Each row has a name. Each question is about the rows just above it.

Columns, left to right: C B X J U E Z K Q
[106  91 142 172 155 146 157 139 132] = A
[164 166 126 131  91  84 116 134 130] = P
[ 82 166 126 131  91  84 100 129 165] = H
[157 166 126 131  92  84 100 129  96] = D
[106  91 142 172 155 146 157 179  82] = F
[127  92 117 115 146 156 106 127  91] = Y
Shared by D and F:  [157]
Which value is in both F and D?  [157]
Which value is in both H and Y?  [91]
The one value in D and A:  [157]

Columns, left to right: Kag Kez bule Vavod vugu ratak
[ 72 123 131 116 115 110] : S
[144 115 113 116 124 106] : G
[ 72 133 131 131 131  97] : N
[128 130 140 123 136 102] : M
Which column holds [123 115 133] top down?  Kez
[133 130] is in which column, read top down?  Kez
Which value is in both M and S?  [123]
Whose row is [144 115 113 116 124 106]?  G
Which column holds [106  97 102] top down?  ratak
Which value is in both S and M?  [123]

Columns, left to right: nekes dez Berob vosif zimap Gabi
[136 134 140 126 118 119] -> R
[168 144 140 156 119 132] -> V
[111 144  99 134 117 127] -> L
[111 125 117 134 142 127] -> T
Which column holds this, read top down? [119 117 142]  zimap
Which column holds this, read top down? [140 140  99]  Berob
Which column holds this, read top down? [134 134]  vosif
The one value in L and V:  [144]
Which value is in both V and L?  [144]

Columns, left to right: voner bef pizas naled Mun
[179 109 155 123 170] -> sel
[151 124 125 126  69] -> zesut
[151 124 125 126 154] -> tana
Whose row is [151 124 125 126 154]?  tana
[155 125] is in which column, read top down?  pizas
[ 69 154] is in which column, read top down?  Mun
Which column holds [179 151] top down?  voner
Whose row is [151 124 125 126  69]?  zesut
[125 125] is in which column, read top down?  pizas

Columns, left to right: zit Dazus Supot kege
[129 131  96 111]  bago
[126 121 133 110]  bedav
[126 145 152 127]  teg
[129 112 129 130]  gim
[129 120  98 109]  Mapup
Shared by teg and bedav:  [126]
Shared by gim and Mapup:  [129]
Which column holds this, read top down? [121 145]  Dazus
Which value is in both bago and gim?  [129]

Columns, left to right: monu dom bikuz sepev domiz Depal Bev
[158 104 122 155 164 135 144] -> zemo
[118 111 175 128 102 147  87] -> Ror
[147 107 148 152 144 148 155] -> Vubib
[148 153 111 133 160 121 157] -> Gerem
[108 154 143 113 175 133  87] -> ziliv
[120 102 165 133 108 150 111] -> gole
[153 110 118 150 161 131 175] -> Nepop
[149 108 149 153 149 149 164] -> Susir
[136 109 157 144 130 152 141] -> Fupir
[121 106 167 136 109 152 116] -> zoge
[126 116 162 174 119 150 123] -> mefo
Which column holds this, read top down? [135 147 148 121 133 150 131 149 152 152]  Depal
Whose row is [136 109 157 144 130 152 141]?  Fupir
[122 175 148 111 143 165 118 149 157] is in which column, read top down?  bikuz
[160 175 108 161 149] is in which column, read top down?  domiz
[104 111 107 153 154 102 110 108 109 106] is in which column, read top down?  dom
The one value in Nepop and ziliv:  [175]

Columns, left to right: Gunu Rup vuse nute mebi givu ganur Daz
[ 89 168 138 122 144  95 186 168] = Kozef
[142  99 105  84 175 136 161 130] = nazug
[129  93 127 134 171 162 160 146] = deme
[170  88 178  90 180 144 151 129] = pobit
[169  84  84  94 174 163 112 121] = valu
[134  86 160 114 167 116 105 179] = Zun
[138  86 118 179 170 159 100 129] = Tov
Shared by nazug and Zun:  [105]
Shared by valu and nazug:  [84]
Whose row is [129  93 127 134 171 162 160 146]?  deme
Shared by Tov and Kozef:  [138]

Columns, left to right: kom famog Kima runa ver kanit Doni Vad
[132 148 170 149 185 185 185 186] = Buzu
[128 133 150 171 182 183 187 185] = Fube
[126 128 130 132 147 167 185 184] = mas
[127 130 132 142 164 177 188 186] = lebuv
[130 139 161 179 184 185 186 185] = Vovi
[127 130 132 185 164 177 188 186] = kibug
[131 142 166 181 184 186 185 185] = buze
[141 162 178 185 186 186 185 185] = fis
[129 136 152 174 185 185 186 185] = sipet
[128 131 184 159 178 182 188 185] = Keki
[127 129 129 126 130 134 156 150] = fuzem
[128 131 142 163 179 182 187 185] = vuvok
Which value is in both Keki and sipet?  [185]
[185 183] is in which column, read top down?  kanit
Shared by Vovi and fuzem:  [130]
Which column holds [185 183 167 177] top down?  kanit
Which value is in both Fube and fuzem?  [150]
Which value is in both vuvok and kibug?  [185]

Columns, left to right: nar demag Goti Febu
[ 99  86  97 138] : dezin
[163 125 164 122] : sol
[145  81 164 138] : rig
Which column holds this, read top down? [ 86 125]  demag
Shared by dezin and rig:  [138]
Which column holds this, read top down? [164 164]  Goti
Which value is in both sol and rig?  [164]
[122 138] is in which column, read top down?  Febu

Columns, left to right: por Buru Rap paf nokis
[142 162 189 133 182] = riv
[143 142 153 114 159] = vipuf
[143 142 153 114 147] = patos
Shared by patos and riv:  [142]
Which column holds this, read top down? [133 114]  paf
[182 159] is in which column, read top down?  nokis
Which column holds [142 143] top down?  por
Which column holds this, read top down? [189 153]  Rap
[143 143] is in which column, read top down?  por

Columns, left to right: repib fenul Takog nanuf noz Lolef Gali naluf mis
[182 166 166  89 121 134 152 101  82] : masek
[108 176 145  79 110 110 178 127 169] : vitig
[141 161  91 138 133 167 110 174 134] : besu
[104  83  93 116  96  99 168 113 173] : Gava
[135 126  83 109 174 136 151 171 173] : Gep
[133 169 178  82 175  85  93 109 121] : Duz
Which column holds [134 110 167  99] top down?  Lolef
Which value is in both besu and masek?  [134]
Which column holds [91 93] top down?  Takog
Shared by Gep and besu:  [174]
The one value in Gava and Duz:  [93]
The one value in besu and vitig:  [110]

Columns, left to right: fudu fopu buv Nused Daga ketum Zeka minu
[133 128 151 141 113 127  98 135] -> sogib
[125 140 161 146 130 120 156 126] -> Bis
[130 118 123 138 121 115 150 134] -> Nida
[127 123 123 130 113 124 111 123] -> kula
[124 145 135 140 143 139  91 140] -> redok
[128 130 162 107 125 123 110 128] -> dovi
[128 132 155 122 151 132 153 142] -> bilad
[129 126 129 137 137 122  94 129] -> vabi
[131 134 129  88 132 123 166 119] -> neku
[143 123 123 130 113 124 111 123] -> Garuf
Shared by redok and Bis:  [140]
[138 130] is in which column, read top down?  Nused
Which column holds [140 118 123 145 130 132] top down?  fopu
Shared by Garuf and sogib:  [113]
The one value in Bis and vabi:  [126]
Which column holds [135 126 134] top down?  minu

Columns, left to right: furi futi Nutel mivi
[143 131 118 118] = vari
[143 131 131 118] = Zufu
[130 148 123 117] = midev
[117 158 118 113] = Muko
[183 148 118 126] = tur
Which column holds this, read top down? [143 143 130]  furi
Shared by tur and midev:  [148]
The one value in tur and vari:  [118]
[130 117] is in which column, read top down?  furi
Shared by Muko and Zufu:  [118]

Columns, left to right: sati lef rovi gik kop
[116 147 169  73  66]  Zal
[129 179 110 116 100]  vizes
[ 88 167 122  66 130]  Bibul
[ 88 167  94 103 129]  vular
[ 67  85 113 120 121]  zibof
The one value in Zal and Bibul:  [66]
Which column holds this, read top down? [129  88  88  67]  sati
The one value in vular and vizes:  [129]

